Each row below holds a small network's activations on one input, seen along a few directions.
In each table, some parts of the input vary, and every possible input appears once, in random order.
A made-up example of a description, with smaller parts first: one of 8 places around a ring, together with either a single point or one of 9 places around a ring or (one of 3 separate values, together with one of 4 places along a line).
Shared parts are said once, and a part with two or three values counts as separate values.

Other details of the inputs shift rows strongly along two fixed directions, in all tables alike. That doesn't count.

Table:
row 1: [ -7 -17  -5 -11  -3  -9   4 -22  -3 -19   4 -20   1]
row 2: [ 12  26  36 -18   4   4  32 -17  25   5  -3  48   0]
row 3: [  8 -13  -3 -20  -6  -6   8 -24   3  -2  14 -27   3]
row 4: [ -7  -7  11 -11 -13 -39 -14   8 -12 -29  -7 -12  -4]
row 5: [ -1 -20  -2 -27   3 -12  19 -13   5  -3  21 -24  -1]
row 6: [ 13 -22   3  12 -15 -32   1  -5   8 -21  -2 -30   2]
row 7: [-13  -2 -32  18  18  -7 -35  54 -19  17  -8 -13  -5]
row 8: [ 15  27  18   0  -2  24  18 -22  30 -22 -11  45   5]
row 9: [ 13  18 -16  12  40  28  14  25  23  43  -2  44  -7]
row 10: [ 14  -9   9  12 -13 -27  -7  -8   5 -23  -5 -34   2]
row 11: [-14 -23 -39  21  11  28 -17  27  -4  20   9 -13  -4]
row 12: [ -7  -1   6 -32   0  -6  12 -15   1  -1  20 -26   5]
row 13: [-15  -9 -36  20  12  36 -26  26  -9  20   7 -18  -5]
row 14: [  8 -20  -2 -18  -9  -7  14 -21   3   0  13 -26   4]
row 15: [ 13  26  22  -1   4  10  25 -26  22 -13 -21  48   8]
row 16: [ -1  -2 -21  43   3   0 -29  40  -5  29  -9 -24   3]
row 17: [ 28  21  37  25 -14 -17  11  -7  27 -13 -26  38   3]
row 18: [ -8 -20 -37   8  20  16 -15  27 -18  29   8 -12   1]
row 19: [  5  25  -3  19  23  34  -5  26   1  41 -17  62   3]
row 20: [ -3  -2  22  16 -33 -30  -8  -4 -10 -19  -1 -23  -1]
row 21: [-16  -7 -18  12   0  22 -21  27 -20  58   8 -18   2]
row 22: [ -4  21  -1  32  17  33  -1  23   6  39 -25  59  -1]
row 23: [-22   1  19 -26 -14  -9  11 -12 -14   1  24 -16  -3]
row 24: [-26  -4  14  -9 -24  -6   1 -19 -22 -14   5 -11   1]
row 25: [ 25  26  23 -17  18   8  34 -20  30  -3  -3  37  -2]
row 26: [ -8  -6 -33   7  23  23 -24  26 -23  30   6 -17   0]
row 27: [  8  33  33  -9  -5  10  20 -20   3 -11 -10  59   2]
row 28: [-35  -3 -22  24  -8  34 -28  31 -24  26  11  -6  -6]
row 29: [ 33  26  23  -9   7  13  29 -28  27   0 -11  36   3]
row 30: [ -7 -20 -36  20  21 -13 -24  52 -13  13  -6 -10 -10]
row 31: [-14   1  13  -8 -18 -37 -12   8 -21 -32  -2  -9  -8]
row 32: [  3 -13  -5 -11   3 -38  -7   5  -2 -35  -3 -16  -8]
row 33: [ 13  33  38  -6 -14  11  28 -25  12   6  -7  50   1]
row 34: [ -6 -24  -5  -9  -6  -9  10 -20  -3 -17   3 -19   3]
row 35: [ -6 -10  -1 -11  -4  -4   2 -23  -7 -19   2 -24   2]
row 36: [ -2  21  -6  34  11  47  -8  28  14  32 -16  58  -4]
row 37: [  4  -6   0 -12   1 -34 -10   5  -6 -35  -6 -21  -7]
row 38: [  2 -13  -7 -23   2  -8   1 -19  -7 -18  12 -17   3]
row 39: [ -6 -16  -9 -10  -8   4  -1 -20   6 -27  13 -21  -2]
row 40: [ -4  -2   1 -26  -5  -3  -2 -19 -12 -15  10 -20  11]
row 41: [ 12 -15   3  12 -12 -32  -5  -7   9 -23  -2 -31   0]
row 42: [  1  -1   6 -22 -14  -1   6 -23  -3   3  12 -29  10]
Description of these inputs: one of 6 places along a line, together with either one of 2 separate values or one of 5 places along a line.
The inputs of row 14 and row 21 match in every part but the place on the line of 6. If row 6 is changed in the same way as row 14 into row 21, which row does it become?
Answer: row 17
The inputs of row 2 and row 25 match in every part but the place on the line of 6. If row 4 is changed in the same way as row 2 into row 25, which row does it become?
Answer: row 37
Start at row 18 and move only the place on the line of 6, one step at a time. The first step leads to row 38. Which rows follow, in order?
Answer: row 26, row 40, row 19, row 27
Change only the choice among 2 separate values in row 30. List by row number the other rows that result.
Answer: row 6
Change only the place on the line of 5 in row 12. List by row number the other rows that result.
Answer: row 8, row 15, row 40, row 42
Change only the place on the line of 5 in row 23. List by row number the other rows that result.
Answer: row 24, row 27, row 28, row 33

Table:
row 43: [ 12  23  39 -42  -6   8  42 -55  21 -28   2  42   4]
row 44: [ 34  20  41 -21  -5 -29  35 -33  25 -33 -11  34   1]
row 45: [-10 -25 -12   2  -8  -9  -6  -1  -1 -12  13 -35  -3]
row 46: [ -7  18  -8  25  10  28 -15  31  -4  25 -13  38  -2]
row 47: [  2 -17 -19  -9   7 -12 -11   2  -3 -14   6 -37   0]
row 48: [ -9 -18 -10   9 -14   1 -15 -11 -10 -13   5 -37   5]
row 49: [  2  24 -16  14  33  19 -10  37   0  23 -14  42  -5]
row 50: [ 11  22  42 -20 -14 -14  34 -35  24 -45  -7  47  -4]
row 51: [ -1  -7  -3 -11   1 -22 -11   6 -11   0   7 -38   2]
row 52: [  9  10 -23  18  30  48   8  14  16  43  -2  32   1]
row 53: [-22 -17  -7 -13  -6 -14  -9   4 -21  -7   8 -21  -1]
row 54: [  0 -24 -19  -8   3 -15  -8   1  -8 -12   9 -35  -3]
row 55: [ 18  18  34 -30  -2 -20  29 -31  15 -44 -10  42  -3]
row 56: [-10 -12  -2 -21  -8   6   4 -15 -11  22  24 -38   6]
row 57: [  5  21  -2  40   5  23  -9  25   0  39 -17  27   2]
row 58: [-12 -15   3   1 -15 -18  -5   5  -8   4  13 -35  -3]
row 59: [ -9 -18   0  -5 -10 -23  -5   2 -13   5   7 -33   1]
row 60: [ 10  12 -18  39  14  31 -12  27  14  25 -16  32  -1]
row 61: [  8  20  -2  37   7  21 -10  32   6  41 -16  32   0]
row 62: [-24  -8  -2  -2 -18   1 -18  -4 -26 -10   6 -25   1]
row 63: [ -7 -27 -16  -2  -3 -12  -6  -1  -5  -9   6 -34   1]
What is each input in this table made of?
Answer: one of 3 separate values, together with either a single point or one of 6 places along a line
The inputs of row 56 and row 52 match in every part but the choice among 3 separate values. If row 57 is changed in the same way as row 56 into row 52, which row does it become?
Answer: row 48
Change only the choice among 3 separate values in row 47. List by row number the other rows that result.
Answer: row 49, row 51
